Each row below holds a small network's activations on one input, seen along a few directions.
Each table varies a few parts of the input and shows all the possible inputs, shuffled.
A made-up example of a description, with smaller parts first: one of 8 places around a ring, together with either a single point or one of 11 places along a line or (one of 3 separate values, together with one of 4 places along a line).
Shared parts are said once, and a part with two or three values counts as separate values.

Other details of the inputs shift rows strongly along two fixed directions, in all tables alike. That doesn't count.

Rows:
row 1: [ -4  -3   8   3 -13 -12  -8 -13   7  -8   8]
row 2: [ -4  -6  12 -12  15  -5  14   7  -7   2  23]
row 3: [ -7  -3   6   9 -10 -14  -9  -8   6  -5   9]
row 4: [  5  -4   0   8 -11 -11   3 -14   4  -9  10]
row 5: [ -6  -3   7   6 -12 -13  -9 -11   6  -6   9]
row 6: [  1  -8   5 -11 -10  -9  18  15   3   1  22]
row 7: [  0  22 -17  -2  11  21 -15  -8  -5   0 -26]
row 8: [  7   3  10  11  10  -9  -4  -9  -7 -10  12]
row 9: [  2   4   3 -42  14  22  21  55  -4  12  -4]
row 10: [ -7 -13  17 -22 -11  -5  22  28   0   9  21]
row 11: [  5  13  -1 -28  14  23  15  34  -8  18 -18]
row 12: [  4  -1 -12   1  -7   2  -3  -6   6  -8 -16]
row 13: [ -7  -8   8  12  -5 -14  -1 -13   2   0   6]
row 14: [ -4  -9  10   6  -8 -12   0 -18   3  -2   5]
row 15: [  8 -17   3  13   3   4 -14  -8   4  -9  17]
row 16: [  0  17 -14   0  16  20  -6 -13  -9   6 -30]
row 17: [ -6  -9   9   8  -7 -13  -1 -16   2  -1   5]
row 18: [  0  -3  -5   9  -8 -16  -6  -8   6  -7  11]
row 19: [  0  -9  -3  13  -2 -18   1 -11   2   1   7]
row 20: [  6  17 -12   2  11  19 -10  -8 -14   5 -31]
row 21: [ -7  -4   5  12  -9 -16 -10  -6   6  -3   8]
row 22: [ -2  12  -2 -29  10  25  19  32  -8  11  -2]
row 23: [ -5   3  -2   9  -8   3  -3  -6   0   6 -16]
row 24: [ -6   1   6 -14 -10   9  13  19   4   9  -4]
row 25: [ -7 -10   6  12  -8 -12  -6  -6   3 -11   5]
row 26: [  9   4 -15   9   8  31 -16 -14   5  16 -28]
row 27: [  2  -2   7   8  13  -9  -7  -7  -2 -17  10]
row 28: [ -2  -9   5 -27 -10  -9  18  30   7   5  26]
row 29: [  3  -9   0   5  -6 -14   4 -18   3  -4   7]
row 30: [ -1  -9   4  -5  -7 -12  17  20   4   4  22]
row 31: [  4  11  -1   5  13   6  -4  -7  -5   0 -11]
row 32: [  2   9  -8 -12  11  18  -3  15  -9  -1 -17]
row 33: [ -4 -10   8   6 -11 -10  -5 -11   4 -14   4]
row 34: [  2  -4  -2  14  -8 -13   2  -9   3  -6  11]
row 35: [ -2  -7  10   8 -12 -11  -1 -15   0  -5   6]
row 36: [  3  -8  -1   9  -9 -14   2 -13   0  -5   8]
row 37: [ -2 -13   6 -19  -7  -9  26  30   0  10  24]
row 38: [  0   6 -14   6  -6  -3  -8  -1   7   3 -12]
row 39: [  0 -11  -5  13  -5 -17  -4  -3   4 -10   7]
row 40: [ -1  23 -15  -1  12  20 -14  -8   0   0 -27]
row 41: [  7  17  -9   3  17  16  -8  -9  -6   8 -34]
row 42: [  9  11 -18   7   3  31 -25 -10   9  10 -24]
row 43: [  0   1 -12   6  -2  -1   1  -8   3   7 -14]
row 44: [ 10   9 -15  12   3  34 -17 -10   6  10 -26]
row 45: [  1   8   8 -26  12  15  20  35  -2  10   6]
row 46: [ -2  -4  11   9 -13  -9  -1 -14   4  -7   8]
row 47: [ -2  -3   4   7  12  -6  -6  -9  -5 -18  12]
row 48: [ -5  -3   8  15 -10 -11  -2  -9   3  -5   8]
row 49: [  0   0 -14   7  -5   0  -4  -1   5  -5 -15]
row 50: [  0   0   6   8  11  -7  -2 -14  -9  -8  13]
row 51: [ -5  -4   8  17  -9 -13  -3  -7   3  -3   8]
row 52: [  1  18  -5 -13  13  15  -3  12   2   5 -14]
row 53: [ -7 -11   6  14  -7 -14  -8  -3   4  -9   4]
row 54: [ -1  -5  -7 -18  -6   5  12  23   5   2  -4]
row 55: [  3   7  -4   1  13   6  -5 -10 -12   3 -11]
row 56: [ -1   8   3 -30  18  18  20  31  -2  18  -8]
row 57: [  0   4   6  10  10  -5  -2 -13  -5 -11  15]
row 58: [  1  -8   4 -19 -11 -11  12  14   7  -1  23]
row 59: [ -5  -1  -2   4  -8   4  -7  -4   4  -5 -18]
row 60: [  2  -8  -3  15  -6 -17   0  -8   0  -1   8]
row 61: [  4  15  -5  -9   9  19   2  11 -10   6 -14]
row 62: [  6   4   7   5   9 -12 -12  -8  -4 -10  13]
row 63: [  5  -8   0   7 -10 -13   3 -15   1  -6   8]
row 64: [ -5  -8   8  16  -8 -14  -3  -8   0   0   6]
row 65: [  0  16 -16   0  13  22 -12  -5  -8  -6 -30]
row 66: [  0  12  -7 -12  11  19   4   7 -12   7 -14]
row 67: [  2  -9  -1   8  -5 -15   3 -16   2  -2   8]
row 68: [  0  -2  12 -28   7  -3  11  30  -9   3  31]
row 69: [-10 -15  16 -18  -4  -9  22  30   2  15  21]
row 70: [ 11   6 -15  10   4  32 -17 -11   2  13 -28]
Each input here is: one of 5 places along a line, together with either a single point or one of 5 places around a ring or (one of 2 separate values, together with one of 4 places along a line).
The inputs of row 55 and row 61 match in every part but the place on the line of 5. If row 67 is changed in the same way as row 55 into row 61, which row does it become?
> row 6
Which other rows does row 1 become when the choice among 2 separate values takes its other values? List them by row number.
> row 58

Rows:
row 71: [-8  1  4 -3 -3 -9 -4  7  1 -7  3]
row 72: [-1 -2  1  4 -1 -9  5  7 -2 -6  1]
row 73: [  3  -3 -12  -5   2  14   4   7   2  12 -11]
row 74: [ -7   2   4 -11  -6  -7   3   7   4  -6   6]
row 75: [  6  11 -20  31   0   9 -21 -36   3   6 -31]
row 76: [ -8  16  -4 -12   0  18   7  17  -2  19 -32]
row 77: [ -3 -12  10   5  -4 -12  -9   2   4  -9  26]
row 78: [  9  29 -16  -8  28  37  -9   3 -14   1 -36]
row 79: [  2 -11   5   7  -1 -12  -7   3   7  -7  22]
row 80: [  6  11   0 -11  30  18   0   3 -16   1  -5]
row 81: [  3   7  -3  35  -7 -21 -18 -51  -2 -11  -8]
row 82: [  8   6  -8  31  -5  -2 -22 -44   3  -2 -14]
row 83: [ -4  13 -12 -11   2  10   1  20   5   6 -26]
row 84: [  6   6   9  -1  25  -6 -10  -6 -12 -17  27]
row 85: [  1   2  -8  35   3 -13 -19 -39  -2 -13 -23]
row 86: [ -2  10  -3 -12  -3  26   5  10   6  20 -19]
row 87: [  0   3  -5 -12  -3   4  10   2  -1   6 -16]
row 88: [-1 -7  5  2 -4  5 -3  7  1 -3  6]
row 89: [ -2 -14  12 -13  -3   3  10   9   3   3  17]
row 90: [ -3  -7   7   7  -3 -24  10  -6  -3  -1  22]
row 91: [ -3 -18  14   5  -1  -8  -2  -3  -1  -3  21]
row 92: [ -1 -10  10  -2  -7  -8  -4  -1   8  -9  26]
row 93: [  0 -15  13  -8  -7  -3   9  10   4  -5  29]
row 94: [ -5  -3   9 -15  -7  -4  16  16   0  -4  12]
row 95: [ -7  -6  10 -19  -3  -2  18  14  -1   3   7]
row 96: [-7  2 10 -2 -5 -8  8 -4 -1  2  6]
row 97: [ -2  -6  -2  -3   0 -10  11   2  -3   1   3]
row 98: [  6   0  -5 -19  -7  17  11  21   3   9  -3]
row 99: [  1   6  -5  -3   2  18   3  13   4  20 -18]
row 100: [ -4   1   6   4   1 -10   8   4  -2   6   1]
row 101: [ -2   0  -5  -2  -3 -14   2   5   3  -6   8]
row 102: [  2  -5   5   0  -8 -17   7  -5  -2 -11  15]
row 103: [  0   3  -2  -8  -7 -10   2   2   3  -5   4]
row 104: [  4   7 -13  -8   2  27   2  23   5  12 -26]
row 105: [ -6  -8  11   5  -5 -16   2   1  -5 -12  15]
row 106: [  1   0  -7 -21   5  27  12  32   4  22 -21]
row 107: [  9  27  -9  25  28  14 -26 -40 -16  -6 -25]
row 108: [ -8 -13  14   3  -1 -18   4  -2  -5  -7  15]
row 109: [  4 -13   9 -11  -8 -12   4  10   7  -4  34]
row 110: [  5 -17   8   0  -5 -10   3  -9   1  -3  22]
row 111: [  0   4  -2  35  -2   0 -26 -38   0  -2 -15]
row 112: [  0  10 -17 -10  -1  12   9  15  -1   6 -25]
row 113: [ 5 -9 -4  4 -3 -1  2  3  2 -2 12]
row 114: [  3   2 -14  -6  -1  10  -3  11   8   6  -5]
What is each input in this table made of?
> one of 4 places along a line, together with either a single point or (one of 2 separate values, together with one of 5 places around a ring)
The inputs of row 79 and row 106 match in every part but the place on the line of 4. If row 109 is changed in the same way as row 79 into row 106, which row does it become?
> row 110
Which other rows does row 85 become when the place on the line of 4 takes its other values? List them by row number.
> row 72, row 83, row 100
List by row number the other rows that have the place on the line of 4 in common with row 99.
> row 75, row 76, row 81, row 82, row 86, row 90, row 96, row 100, row 107, row 111
Which other rows does row 97 become when the place on the ring of 5 takes its other values? List them by row number.
> row 85, row 87, row 95, row 108
A walk changes only the place on the ring of 5. It starts at row 104 and steps to row 88. List the rest of the walk in order.
> row 93, row 98, row 113
